These are the activations of a small neural network, seen along a few directions. Each row is one input.
Each table varies a few parts of the input and shows all the possible inputs, shuffled.
A made-up example of a description, with smaller parts first: ring(5) and (point or (values(2) and line(4)) or line(9)).
Shared parts are said once, and a part with two or three values counts as separate values.
In the rows, zero is written as 128.

A family of inputs:
r1: [136 125 143 121 112 117 151 136 124 123 148 156 130]
r2: [132 129 133 124 115 118 162 113 147 134 137 162 118]
r3: [106 121 142 141 123 123 129 131 146 143 157 131 115]
r4: [126 148 118 147 137 120 135 149 137 140 133 149 113]
r5: [117 155 111 137 133 120 147 143 145 143 126 149 117]
r6: [165 105  99 123 132 150  92  76 137 124 105  32 149]
r7: [135 123 136 132 116 119 153 124 143 124 140 159 119]
r8: [104 115 151 130 137 124 116 138 117 128 136 123 122]
r9: [191 112 108 120 123 151 116  75 144 107  93  57 167]
r10: [125 114 149 114 127 145 135 131 113 112 121 153 134]
r11: [179 134  71 123 138 142  92  94 130 122  80  55 154]
r12: [120 146 129 126 137 120 115 158 110 129 113 144 127]
r13: [ 97 113 151 123 131 144 108 132 108 132 137 130 126]
r14: [111 143 122 124 140 137 110 148  96 124 109 150 124]
r15: [122 150 121 133 130 118 136 166 121 132 137 142 129]
r16: [134 118 150 117 126 122 137 133 117 113 123 152 129]
r17: [106 121 142 136 127 117 132 139 122 132 160 126 120]
r18: [ 97 130 129 132 121 116 138 117 146 142 149 135 112]
Q: What do these inputs look like to the network?
A: values(3) and (point or line(5))
Q: List by row number the other rows that have the values(3) part in common with r4.
A: r5, r11, r12, r14, r15
Q: Which other rows does r3 become when the values(3) part takes its other values? List them by row number.
A: r4, r7
Q: Which other rows does r2 become when the line(5) part takes its other values? List them by row number.
A: r1, r7, r10, r16

A family of inputs:
r19: [161  97 121 107 111 141 137 104 160 113 106  99 155]
r20: [145 102 130 128 122 120 146  77 150  87 134  75 137]
r21: [182 154  65 131 108 131  99  83 131 101  91  93 150]
r22: [ 80 135 171 124 113 138 153 120 145 146 147 205  90]
r23: [130 145 150 153 145 104 162 207 115 136 161 195 118]
r24: [149  89 144 131 115 112 130  70 157 122 136  70 141]
r25: [174 120  94 116 137 149 141 109 143 148 109  89 130]
r26: [ 59 138 138 135 116 103 142 135 140 148 184 180 106]
r27: [125 130 173 130 134 114 163 158 120 136 126 225 102]
r28: [ 85 155 136 141  97 103 157 180 137 141 180 163 105]
r29: [175 150  85 123 136 145 127  95 139 143  96  77 162]
r30: [ 96 144 102 148 192 145  40 177  90 146  78  82 112]
r31: [103 107 154  97 139 158  67 148  36  98 117 110 154]
Q: What do these inputs look like to the network?
A: values(2) or ring(5) or line(6)

A family of inputs:
r32: [170 135  49 115 102 120 175  53 198  99  77 103 147]
r33: [108 184 120 126 164 138  94 210  62 131  82 192 125]
r34: [112  60 183 143 103 134 110 106 129  81 178  96 141]
r35: [211 129  94 158 105 101 166 104 187 135 157 103 125]
r36: [129  41 154  97  95 179 103  41 141  97 130  84 142]
r37: [ 37  93 207 122 138 107 154 131 109 131 177 144  96]
r38: [118 160 140 145 187 136  72 163 105 198 114  89 106]
r39: [149 129  43  96 139 177  64  92 105 102  41  48 170]
r40: [ 73 185  62 150 109  87 181 157 173 158 167 171 100]
r41: [170 178 152 156 116 124 187 157 155 172 159 242 105]
r42: [ 77 111 230  98 116 107 158 162  73 105 159 225 125]
r43: [181 132 102 128 162 126  71 162  99 127  94  38 154]
Q: What do these inputs look like to the network?
A: values(3) and line(4)
Q: The inputs of r35 and r43 match in every part but the values(3) part. If r32 is changed in the same way as r35 into r43, which row does it become?
A: r39
Q: Which other rows does r38 become when the values(3) part takes its other values? List them by row number.
A: r37, r40

A family of inputs:
r44: [ 87 120 152 113 132 155 108 139  74 112 126 151 134]
r45: [105 106 143 149 114 136 147 101 165 150 171 148 101]
r46: [118  98 152 107  99 137 164  94 136 121 152 165 127]
r47: [204  98 109 119 111 110 130  67 159 105 121  30 165]
r48: [131 160 106 139 131 128  95 180 111 120 112 156 132]
r49: [112 142 124 134 117  81 167 118 176 133 143 130 110]
r50: [172 105 143 117 129 133 178 128 148 140 126 167 119]
r51: [ 81 148  98 132 155 124 112 177 119 146 117 125 116]
r52: [135 142 145 116 160 140 120 165  81 138 100 151 133]
r53: [158 153 109 140 105 117 165 122 158 134 140 164 121]
r54: [ 75 137 159 156 139 127  89 153 102 125 155 119 119]
r55: [158 126  97 114 144 148  62  92 106 111  73  29 159]
Q: The inputs of r48 and r53 match in every part but one. If r54 is changed in the same way as r48 into r53, which row does it become?
A: r45
Q: What do these inputs look like to the network?
A: values(2) and (point or ring(5))
Q: Which other rows does r52 become when the values(2) part takes its other values? List them by row number.
A: r50

A family of inputs:
r56: [207 147  94 119 110 133 136  86 136 108  96 113 159]
r57: [142 158  88 120 141 170  71 146  79 132  85 105 155]
r58: [147 126  83 137 102 134 128  70 161 126 144  53 152]
r59: [ 62 160 143 144 156 113 115 171 122 146 109 168  93]
r60: [121 125 137 144 130 106 167 113 179 167 158 162 103]
r61: [190  80 147  99 124 152 126  68 138 107  97  55 161]
r62: [ 86 157  88 136 156 125  97 155 122 132  93 128 116]
r63: [ 68 110 176 139  93 105 185 125 154 123 218 179  99]
r64: [105 158 143 144 155 142 115 199 100 156 115 184 117]
r65: [161  71 133 117 118 158 109  46 146 123 116  54 133]
r66: [129 156  89 124 145 123  78 147  73 124 111  68 142]
r67: [132  94 136 115 157 137  56 130  70 105 107  46 154]
r68: [104  95 130 112 153 157  53 104  90 100  73  66 142]
r69: [146 120  80 140 121 124 152  98 174 148 135 121 117]
r70: [211  94 148 112 124 144 119  69 128  90  92  88 154]
r71: [147 134 146 129 132 104 191 135 166 147 132 159 119]
r72: [175 140  98 122 124 124 165 124 173 129 115 115 137]
r73: [ 22 137 177 122 123 115 126 177  91 123 150 221  87]
r74: [ 65 138 181 121 133 142 126 202  71 138 161 236 110]
r75: [146  98 139 113 153 183  53 130  72 111  81  80 158]
r76: [129 121 182 119  97 104 190 138 123 108 168 243 117]
r77: [ 53 131 180 125 120  97 123 211  72 126 185 200 104]
r78: [186 136  94 105 111 136 145  85 145 124 100  81 155]
r79: [133 159 100 138 151 153  95 184 104 141  96 138 123]
r80: [ 93 156 143 149 152  93 113 205 103 147 145 148 111]
r81: [101 160  87 119 142 141  71 118  99 122  77  89 132]
r82: [109 112 188 104  96 111 193 142 147 128 175 209 123]
r83: [ 81 102 174 124  82 119 177 122 152 140 188 209  94]
r84: [157 125  77 120 108 142 127  60 149 144 121  85 141]
r85: [108 133 140 162 126 105 175 118 184 146 179 125 105]
r86: [133 126  92 152 118 114 150 106 188 135 162  86 129]
r87: [169 143 142 144 128 104 184 134 153 133 120 185 126]
r88: [199 146 103 134 119 114 154 123 164 116 108 147 138]
r89: [117 154  90 142 153 106  99 187 100 133 127 106 126]
r90: [148  76 132 132 123 148 116  52 149 105 142  30 146]
Q: What do these inputs look like to the network?
A: line(5) and (values(3) or line(4))
Q: The inputs of r74 and r75 match in every part but the line(5) part. If r77 is changed in the same way as r74 into r75, which row does it become?
A: r67
Q: Which other rows does r70 become when the line(5) part takes its other values? List them by row number.
A: r56, r76, r87, r88
Q: List by row number the other rows that have the line(5) part in common with r88.
A: r62, r69, r72, r79, r86, r89
